Each row below holds a small network's activations on one input, seen along a few directions.
In each table, some parts of the input vary, and every possible input appears once, in random order.
A made-up example of a description, with smaller parts first: ring(8) and (point or ring(9) or (values(2) and line(6))).
Shared parts are said once, and a part with two or three values counts as separate values.

Other details of the inputs vary at random and push rows far along two fixed directions, the same in every table; ignore that.

Table:
R1: [-18 -37   9  -5   3  35  -5  -2   4 -25  20]
R2: [ 26  25 -14  17 -18   5 -26 -22  22   5  -5]
R3: [-18   2  20   1  15 -17  29  26 -33 -13 -36]
R4: [ 30  34   5  19 -22  -1 -23  -6  -3  -3 -38]
R5: [ 23  40  -1  18 -14 -16  -4  -2  -3  -5 -39]
R6: [ 41  33   9  14 -19  -9 -25  -6  -4  -7 -32]
R7: [-19 -34  14 -11  -2  36  -1  -4  -3 -28  28]
R8: [ 21  23 -17  14 -10  -8 -30 -21   8  23   1]
R9: [ 22  40 -12  12  -8 -29  -3   4 -17  29 -24]
R10: [-29 -33   0 -18  12   6  17  11 -14   5  34]
R11: [-10  -3  26   6   0  -1  14  20 -38 -33 -40]
R12: [  7   7   8  10  -6  13 -13  -5 -16 -19 -15]
R13: [  0   1 -28  -9   4  -3   1 -14  23  32  42]
R14: [-27 -31   2 -22  10   9  19  14 -10   6  32]
R15: [-20 -35  12  -7   3  33  -3  -5  -4 -28  26]
R16: [ -5  -8 -28  -6   8  -2   1  -8  16  26  39]
R17: [-23 -29  12 -22  20  -6  31  13   8 -13  24]
R18: [  3   6   8   3  -4   3   6   7  -3 -17 -28]
R19: [ 15  -4 -15  -8   1   5  -3 -19  44  -1  28]
R20: [ 14  35 -17   3  -5 -22  10  -8  31  23  -5]
R21: [-12  -6  22  -6   5 -10  17  34 -52  -2 -31]
R22: [  7  -9 -17 -18   6  -6   3  -5  20  23  41]
R23: [ -9  -4  19  13   5  -1   9  20 -32 -30 -41]
R24: [  8   9   8   8  -9  12 -14  -5 -14 -17 -14]
R25: [ 27  26 -22   0  -4 -25  -8  -4  12  33   7]
R26: [ 23  22 -10   6 -14  -5 -27 -19  14  25  -3]
R27: [  4  -8 -22   3   1   9 -25 -24  27  22  34]
R28: [ -9  -9  29   4  -3  -1  -8  16 -48 -10 -30]
R29: [ -4   1 -24  -4  10  -4  12 -12  52  21  24]
R30: [ -9   0  23  -4  15 -22  26  31 -29 -14 -34]
R31: [ 13  30 -21   9   0 -24   7  -7  34  24  -9]
R32: [ -1   7 -24 -10   6  -4  14 -13  54  22  28]
R33: [ -3   4 -32   0  12  -7  10 -15  48  21  29]
R34: [ 26  32   2  17 -17 -15 -27  -5  -9  19 -34]
R35: [ 26  36   5  11 -20 -13 -24  -5 -12  17 -30]
R36: [  3 -11  37  -7   0  -6  -8  17 -49 -14 -26]
R37: [-33 -26   3 -16  21   3  31   8   8  -7  22]
R38: [-27 -35  12 -15   5  23  20   6   0 -30  21]
R39: [ 23  37  -7  23 -11 -16  -8  -3   0  -2 -38]
R40: [  9  -4 -22   9  -4  22 -24 -27  38   2  29]
R41: [ 24  36  -3  19 -15 -14  -6  -1   7   0 -42]
R42: [ -8  -2  22   8  -1  -1  12  18 -30 -28 -39]
R43: [ 19  -4 -16  -2  -5  19 -23 -26  40  -1  35]
R44: [ 24  28 -14   9 -14  -8 -28 -23  11  25   4]
R45: [-24 -30   3  -7  12  20  16  -2   6 -25  21]
R46: [  2   1 -25 -13  -2  -2   3 -12  25  32  43]
R47: [ 25  35   0  17 -15 -16 -25 -10 -16  17 -28]
R48: [  8   8  13   4 -12  16 -12   0 -11 -18 -17]
R49: [  9 -13 -11 -10   1   7 -21 -19  22  13  38]
R50: [-14   3  21  -2  10 -15  28  30 -24 -10 -40]
R51: [ 22  29 -28   8  -9 -22  -8  -7  16  38   3]
R52: [-29 -36  -6 -10  17   6  14  14 -12   6  31]
R53: [ -8   7   3  10  13 -18  17  15  -5   4 -27]
R54: [-20 -27   5 -13   5  23  16   1  14 -23  20]
R55: [-15 -33   6 -13  11  15  12   3  10 -26  23]
R56: [-16 -10  21  -3   6 -10  16  36 -53  -4 -31]
R57: [-25 -38  16 -18   3  22  -1  -1 -15  -7  33]
R58: [-19 -36   5  -2   6  33  -6  -5  -4 -27  25]
R59: [-19   0  24  -1  12 -18  30  31 -35 -15 -38]
R60: [-27 -39  13 -14   7  19  -4  -2 -17  -7  31]
Each input here is: ring(5) and (values(2) or line(10)).
- Changing only the ring(5) part turns R21 into R4. The same change can be made to R51. Which row results? => R2
- Changing only the ring(5) part turns R11 into R15. The same change can be made to R5. Which row results? => R24
- A walk changes only the ring(5) part. It starts at R14 and steps to R32. List the rest of the walk in order. => R54, R48, R35
- Which other rows agree with R57 in the ring(5) part? List them by row number. => R8, R26, R27, R28, R34, R35, R36, R44, R47, R49, R60
- Which other rows does R25 become when the values(2) part takes its other values? List them by row number. => R22

Table:
R61: [-10 -11   1  -3   1  10  -1  -5   0  -3  13]
R62: [ -5  -7  17   1   2   4   4  11 -17 -21 -16]
R63: [-18  -8  -5  -7  13  -7  25  11   4   4   6]
R64: [ -5  -2   8   7   2   0   3   8 -16 -11 -17]
R65: [  6   0 -10  -5  -4   6  -7 -17  26   8  24]
R66: [-11  -8  11   1   3  -3   4  14 -27  -4 -13]
R67: [ -3 -11  -1  -9   4   2   2   1  -1   2  15]
R68: [-3 -6 -6 -3 -2 10 -6 -8  7  4 18]
R69: [  1  -1 -15   5  -1  10  -7 -15  26   2  18]
R70: [  6  -1 -13  -3   0   4  -6 -16  29   6  22]
R71: [-1 -9 -2 -3  4  5  2 -4 11 -6 10]
R72: [-14 -19  29  -7   5   3  11  25 -45 -22 -17]
R73: [ -7 -11 -11  -4   5   5  -3  -8  16  12  23]
R74: [ -8 -16   4  -9   7   4   3   3   1   0  12]
R75: [  5   7  18   5  -7   1   1  10 -18 -19 -31]
R76: [  4   8   2   8  -7   5  -5  -2  -1  -8 -14]
R77: [  8  24  -7   1   2 -24  16   8   8  13 -18]
R78: [ 33  38  -8  10 -17 -14 -18 -11   9  17 -17]
R79: [ 23  38  -6  19 -11 -17 -14  -5  -2  10 -32]
R80: [ 15  22  -4  10  -9 -10 -10  -1  -8  10 -16]
R81: [ -7 -10  -6  -4   4   3   0  -1  -2   6  16]
R82: [-10 -18   4  -9   6   3   4   4  -3  -1  13]
- Changing only one part turns R75 into R76. The same change can be made to R72. Which row results? => R80
- What do these inputs look like to the network? => values(2) and (point or line(10))
- Which other rows does R63 become when the values(2) part takes its other values? List them by row number. => R77
